A small network was shown many inputs. Here are its activations along a few directions, one row for each input.
In each table, some parts of the input vary, and every possible input appears once, in random order.
Descriptions start from the smaller parts, as in this example, which fits no table here: values(2) and (point or line(9) or (line(4) and ring(5))).
Shared parts are said once, and a part with two or three values counts as separate values.
(in the rows, 128 means zero)

Other details of the inputs shift rows strongly along two fixed directions, in all tables alike. That doesn't count.

Rows:
row 1: [133 113 119 132 128 137 118 147 106 126 145 155 166]
row 2: [120 131 135 133 133 116 122 127 152 123 128 107 101]
row 3: [142 111 128 148 119 144 121 146 102 126 146 148 159]
row 4: [143 113 129 149 123 145 123 145 106 128 142 149 163]
row 5: [133 141 135 143 132 118 129 115 153 132 125 116  93]
row 6: [135 115 119 136 126 136 125 147 110 125 143 154 167]
row 7: [153 118 129 153 125 146 120 132 100 136 143 158 151]
row 8: [157 153 161  27  93 106 158  78  35 151  35  46 178]
row 9: [104 131 119 110 141 123 132 121 153 125 123 123 102]
row 10: [126 112 116 126 129 150 133 140 107 130 138 166 164]
row 11: [132 139 134 139 128 120 125 114 149 133 127 115  92]
row 12: [111 138 125 121 134 112 124 130 156 119 128 113 106]
row 13: [111 134 124 119 132 111 123 131 155 123 128 113 107]
row 14: [141 116 129 149 121 145 122 145 102 124 145 148 160]
row 15: [122 133 135 136 131 115 128 128 156 122 125 106 102]
row 16: [103 135 119 115 137 124 135 123 154 121 124 124 100]
row 17: [106 133 120 114 138 121 139 123 156 124 121 123 103]
row 18: [152 123 129 156 121 147 123 132 100 133 144 156 151]
row 19: [132 140 136 141 132 121 126 114 154 135 124 117  95]
row 20: [103 131 118 113 135 123 134 124 155 124 126 124 100]
Description of these inputs: line(4) and ring(5).
Q: Changing only the ring(5) part turns row 9 into row 17. The same change can be made to row 1. Which row results?
A: row 6
Q: A walk changes only the line(4) part. It starts at row 20 and steps to row 13. List the rest of the walk in order.
A: row 3, row 11

Rows:
row 21: [139 116 128 150 130 139 120 147 118 124 145 151 159]
row 22: [136 135 128 123 125 121 132 120 120 130 120 121 124]
row 23: [136 139 134 124 125 121 127 121 125 133 122 120 129]
row 24: [133 131 129 126 127 125 127 120 121 130 124 121 117]
row 25: [126 131 137 128 128 127 126 127 128 124 126 115 121]
row 26: [140 126 119 149 128 140 121 141 114 128 146 160 152]
row 27: [127 135 128 124 127 129 127 118 127 131 126 125 120]
row 28: [126 133 132 127 128 129 127 125 122 122 123 117 121]
row 29: [130 127 134 129 122 126 126 127 127 129 127 114 121]
row 30: [119 130 128 121 134 129 137 128 134 124 120 123 127]
row 31: [136 123 119 146 126 142 125 138 115 129 147 161 153]
row 32: [123 125 125 122 135 130 132 122 133 132 124 129 117]
row 33: [140 130 135 123 126 117 128 120 124 135 117 116 131]
row 34: [137 133 134 124 124 119 131 121 122 133 121 118 127]
row 35: [117 126 129 123 136 134 132 127 133 124 123 124 122]
row 36: [138 133 137 120 127 123 121 117 119 136 117 116 133]
row 37: [133 120 118 140 134 145 127 139 118 131 142 164 156]
row 38: [129 108 118 142 130 151 127 144 116 129 144 157 151]
row 39: [130 128 138 127 130 125 123 125 128 126 121 112 126]
row 40: [133 131 134 127 121 122 131 128 126 130 124 114 128]
row 41: [111 123 116 109 128 119 126 137 135 122 130 125 131]
row 42: [134 124 135 127 124 124 123 125 126 131 122 111 127]
row 43: [121 127 134 122 128 131 132 126 129 124 120 122 122]
row 44: [126 132 131 120 128 129 128 120 130 133 121 128 121]
row 45: [137 128 135 125 123 119 128 126 127 132 118 111 133]
row 46: [131 133 128 128 122 123 132 127 126 127 122 117 124]
row 47: [121 130 131 126 126 131 131 124 127 122 125 119 120]
row 48: [135 110 122 143 127 145 126 139 113 131 145 162 147]
row 49: [123 123 129 126 124 130 131 128 135 128 125 124 118]
row 50: [ 91 126 113 186 160 116 104 150 236 111 184 150  43]
row 51: [125 127 128 126 121 130 131 124 126 128 126 118 120]
row 52: [116 126 118 102 130 116 128 128 126 127 125 126 132]
row 53: [122 126 125 123 130 128 136 129 138 129 122 124 125]
row 54: [135 119 127 151 127 141 124 148 116 122 149 153 154]
row 55: [125 128 125 122 134 126 136 123 134 132 121 129 123]
row 56: [132 138 130 123 127 127 124 119 120 131 122 122 122]
row 57: [121 131 126 122 136 132 128 122 136 132 124 130 119]
row 58: [115 133 119 102 131 118 124 129 130 127 125 127 135]
row 59: [128 135 129 123 128 125 131 123 135 132 122 131 125]
row 60: [128 129 128 129 123 128 127 126 126 126 126 117 118]
row 61: [128 131 128 126 120 125 136 124 128 127 123 118 125]
row 62: [137 114 120 145 127 141 129 141 118 130 145 164 150]
row 63: [122 130 132 125 128 127 136 129 135 123 122 125 126]
row 64: [141 137 136 120 126 119 125 119 122 136 115 116 138]
row 65: [128 137 131 127 127 125 132 127 126 122 121 118 125]
row 66: [123 134 130 126 126 126 135 125 130 122 124 120 125]
row 67: [139 117 119 146 124 141 129 138 111 128 147 160 151]
row 68: [128 129 127 126 126 127 130 119 126 130 127 125 116]
row 69: [126 126 129 126 123 126 135 130 136 128 124 125 124]
row 70: [108 127 121 107 133 120 127 136 133 118 127 124 134]
row 71: [137 126 134 126 128 121 123 120 124 134 122 117 124]
row 72: [132 136 135 126 126 125 122 121 125 133 125 121 123]
Q: Describe the family of inputs behind these rows.
A: line(4) and (point or (values(2) and line(6)))
Q: Changing only the line(4) part turns row 46 into row 22. The same change can be made to row 53. Which row results?
A: row 55
Q: Which other rows agree with row 70 in the line(4) part? List them by row number.
A: row 21, row 25, row 28, row 30, row 35, row 39, row 43, row 47, row 54, row 63, row 65, row 66
Q: Change only the values(2) part in row 50. List by row number the other rows that result.
A: row 34
Q: A walk changes only the line(4) part. It starts at row 63 and steps to row 69. List the rest of the walk in order.
A: row 62, row 59
Q: Change only the line(4) part in row 58. List by row number the other rows that result.
A: row 41, row 52, row 70

Rows:
row 73: [154 130 138 145 115 137 128 136  89 127 129 132 173]
row 74: [131 126 119 116 131 137 124 127 100 135 124 136 146]
row 75: [103 142 127 110 141 105 120 124 163 120 120 100  80]
row 76: [110 132 135 109 131 118 129 119 139 121 124 105 103]
row 77: [150 141 132 138 118 138 128 119  99 133 128 131 143]
row 78: [105 137 128 121 128 108 138 123 166 118 123  98  72]
row 79: [113 135 130 115 126 132 132 114 145 128 114 106  98]
row 80: [101 134 135 123 132 118 129 127 176 116 115  91  88]
row 81: [147 137 146 133 131 116 129 106 143 140 111 105  98]
row 82: [117 145 122 106 129 113 128 114 154 137 120 116 109]
row 83: [125 118 132 124 115 144 127 134 106 124 127 132 142]
row 84: [140 120 125 120 133 144 132 133  88 134 122 153 167]
row 85: [141 116 122 117 120 130 128 137  91 125 125 138 180]
row 86: [132 130 127  97 117 116 128 118  98 128 112 116 144]
row 87: [121  91 105 247 159 147  84 194 209 112 228 211 112]
row 88: [149 131 147 127 117 116 118 114 115 138 117 101 116]
row 89: [152 146 144 128 119 130 140 109 102 134 107 119 139]
row 90: [139 123 124 113 114 132 125 137  95 136 133 149 172]
row 91: [128 140 130 104 128 117 138 116 133 141 108 127 132]
row 92: [132 127 127 115 121 123 129 138 118 134 125 132 166]
row 93: [122 156 142 128 124 104 125 111 153 122 117  90  81]
row 94: [133 109 116 142 136 146 118 160 106 121 150 161 175]
row 95: [123 130 137 107 133 128 142 112 123 130 111 118 124]
row 96: [135 143 141 130 130 109 120 100 156 141 115  89  76]
row 97: [131 108 117 141 130 157 124 140  97 130 154 168 165]
row 98: [133 124 132 115 117 127 147 130 109 124 111 106 143]
row 99: [140 106 118 152 125 154 143 145 101 128 144 173 161]
row 100: [137 124 122 115 128 128 134 121 106 132 118 144 151]
row 101: [138 108 111 149 120 156 136 144  96 130 150 166 159]
row 102: [ 81 111 109 187 165 127 106 168 229 100 193 161  78]
row 103: [127 136 121 101 125 117 130 109 116 134 111 115 128]
row 104: [104 138 135 122 137 122 137 114 175 124 109 106  77]
Q: Describe the family of inputs behind these rows.
A: line(4) and (values(2) or line(6))
Q: Changing only the line(4) part turns row 92 into row 91. The same change can be made to row 73. Which row results?
A: row 89
Q: Which other rows agree with row 75 in the line(4) part? List them by row number.
A: row 76, row 78, row 83, row 86, row 88, row 90, row 93
Q: Which other rows agree with row 82 in the line(4) part? List them by row number.
A: row 74, row 77, row 79, row 96, row 97, row 101, row 103
Q: A walk changes only the line(6) part. It starts at row 98 and steps to row 80. List the rest of the walk in order.
A: row 102, row 94, row 85, row 92
